These are the activations of a small neural network, seen along a few directions. Each row is one input.
In each table, some parts of the input vary, and every possible input appears once, in random order.
Descriptions start from the smaller parts, as in this example, which fits no table here: line(6) and (point or ring(11) or (values(3) and ring(5))).
Shared parts are said once, and a part with two or three values counts as separate values.

Other details of the inputs shift rows strongly along three fixed directions, in all tables alike. That doesn't count.

Rows:
r1: -32 -8 -16 2 -6 -25 47 -1 -44 -14 41
r2: 11 13 -6 52 72 18 2 41 -51 -23 -31
r3: 9 5 -10 -4 23 -30 22 40 -32 7 6
r4: -1 -19 -13 23 53 -7 -9 28 -63 -11 -34
r5: 21 24 -15 25 12 -16 -56 -12 70 40 -7
r6: 13 13 -27 18 57 -33 1 30 -46 26 -6
r7: 26 13 -38 13 -34 -22 22 77 -25 9 -40
r8: -53 -2 20 -3 -10 -21 32 -36 -21 -9 64
r9: 30 9 -5 6 -10 -24 -70 -19 84 52 0
r10: -1 38 2 -9 -52 -16 1 -7 47 2 2
r11: -16 -16 3 -8 -2 -19 28 -17 -2 -8 62
r12: 24 32 -8 -20 -79 -26 4 51 15 15 -40
r13: 34 -12 2 6 63 -2 -11 31 -45 -8 -22
r14: -1 -10 9 -1 45 -21 -41 -41 47 35 59
r15: 24 -16 -4 29 96 -21 -30 -24 20 51 41
r16: -26 -13 -32 -12 91 60 -32 -54 44 45 40
r17: -11 3 19 -10 -61 -16 15 -22 48 8 24
r18: -23 -23 26 -3 -3 0 21 -34 -30 -28 7
r19: 2 -29 25 -29 -48 -1 -10 -2 11 -21 -15
r20: 33 29 -19 14 -22 -10 -45 -20 72 37 -3
r21: -46 -7 27 12 10 15 17 -35 7 -64 28
r22: -30 -23 26 7 13 9 14 -15 -10 -52 27
r23: 9 6 10 -8 -70 18 -3 -16 29 -35 -22
r24: -54 -15 -12 -35 3 63 48 -41 15 8 35
r25: -23 -24 18 -8 -4 6 10 -54 -24 -38 38
r26: 33 30 -1 -4 -51 5 -11 41 1 -20 -79
r27: 44 -25 30 -19 -26 4 -53 -40 54 24 -18
r28: -9 23 11 -3 -45 -14 10 20 10 7 10
r29: -8 -1 -65 -9 59 58 32 37 -40 20 -13
r30: 56 -5 -6 15 18 8 -59 -5 26 12 -30
r31: 40 -3 8 -1 -58 2 -14 34 9 1 -73
r32: -60 4 -13 -51 4 57 61 -21 -11 -18 39
r33: -14 -6 -7 20 68 -27 -36 -42 13 35 48
r34: 13 40 -8 4 -83 -13 5 49 20 15 -48
r35: 35 12 -48 -5 79 61 -67 -6 36 90 -28
r36: -13 -6 44 -15 -61 14 -1 -26 19 -34 8
r37: -21 -10 7 7 11 1 33 31 -88 -35 -22
r38: -24 -21 50 -25 -19 14 8 -40 -5 -36 43
r39: 20 9 -3 -16 -58 -23 11 65 -19 25 -32
r40: -41 11 13 17 -10 -7 45 -26 21 -20 44
r41: 11 0 2 -1 23 -7 -10 5 -44 -11 -27
r42: 5 -3 -32 40 71 -29 24 44 -67 28 -13
r43: 11 -24 22 -31 -52 6 0 -18 5 -26 4
r44: -11 -5 -3 34 20 9 52 43 -53 -51 -42
r45: 14 13 20 -15 -30 5 -8 12 -1 -25 -26
Each input here is: values(5) and (point or (values(2) and line(4))).
Q: The inputs of r23 and r26 match in every part but the values(5) part. If r43 is changed in the same way as r23 into r26, which row does it become?
A: r13
Q: Which other rows does r27 become when the values(2) part takes its other values? List them by row number.
A: r15
Q: Which other rows does r4 become when the values(5) part takes its other values? List them by row number.
A: r18, r25, r37, r41
Q: Which other rows does r5 become when the values(2) part takes its other values? List them by row number.
A: r21
Q: Which other rows does r36 become when the line(4) part takes its other values? List them by row number.
A: r2, r37, r38
Q: Which other rows does r40 become when the line(4) part takes its other values? List them by row number.
A: r15, r17, r42

Rows:
r46: 5 -20 9 -30 -76 -2 19 24 -19 -23 -24
r47: 10 8 -61 5 19 32 45 110 -41 6 -64
r48: 60 0 2 -28 -47 -31 -64 -11 74 60 -25
r49: 27 16 13 -23 -79 -18 -24 -6 81 12 -11
r50: -9 -1 -4 -3 -83 -12 47 15 -23 -30 -24
r51: -16 16 33 -7 -38 -8 -6 -26 26 15 26
r52: -43 -13 15 9 64 8 15 -16 -46 -49 24
r53: 8 -1 11 37 59 -4 -42 -16 41 26 32
r54: -24 -12 10 50 81 -10 -4 -41 3 16 47
r55: -1 15 35 -17 -27 2 -27 -88 54 1 67
r56: -6 17 -73 -7 13 15 29 96 -70 16 -78
r57: 75 38 -52 -5 41 32 -77 27 36 106 -66
r58: 13 -2 22 -4 -22 15 -35 -40 55 -12 21
r59: 8 -16 10 -31 -69 -15 11 -4 3 -11 6
r60: -11 1 17 21 88 18 15 1 -53 -23 16
r61: -16 -28 2 37 105 -18 9 11 -45 11 46
r62: 48 13 -61 4 -5 27 -38 31 30 81 -85
r63: -20 -8 24 -17 -54 18 41 34 -13 -58 -24
r64: 8 -16 24 23 68 18 -48 -79 43 14 18
r65: 14 24 -9 8 11 -24 28 47 -36 3 -16
r66: -23 -5 2 24 37 -22 31 -26 -4 -12 40
r67: 16 -23 17 -21 -13 6 -10 15 -10 -3 -31
r68: -12 12 3 -2 -39 -25 -25 13 9 14 -19
r69: 8 9 -28 38 107 -32 -17 14 -29 12 11
r70: -29 -6 11 8 -6 0 54 1 -21 -59 46
r71: -43 -24 -8 -54 -41 28 56 -5 -6 -6 30
r72: 17 12 23 0 11 12 -34 -47 18 6 24
r73: -28 5 8 -19 -55 -15 11 -27 -2 -38 24
r74: -49 -5 20 -17 -41 2 25 -31 -21 -60 32
r75: 12 -6 -16 22 -8 1 16 26 -37 -14 -45
Q: The inputs of r71 and r57 match in every part but one. If r61 is changed in the same way as r71 into r57, which row does it become?
A: r51
Q: What do these inputs look like to the network?
A: values(5) and (point or line(5))
Q: Which other rows does r66 become when the values(5) part takes its other values? List them by row number.
A: r48, r49, r65, r69
Q: List by row number the other rows that have the values(5) part in common with r74.
A: r52, r56, r68, r69, r73
Q: List by row number the other rows that have the values(5) part in common with r64.
A: r50, r54, r62, r66, r75
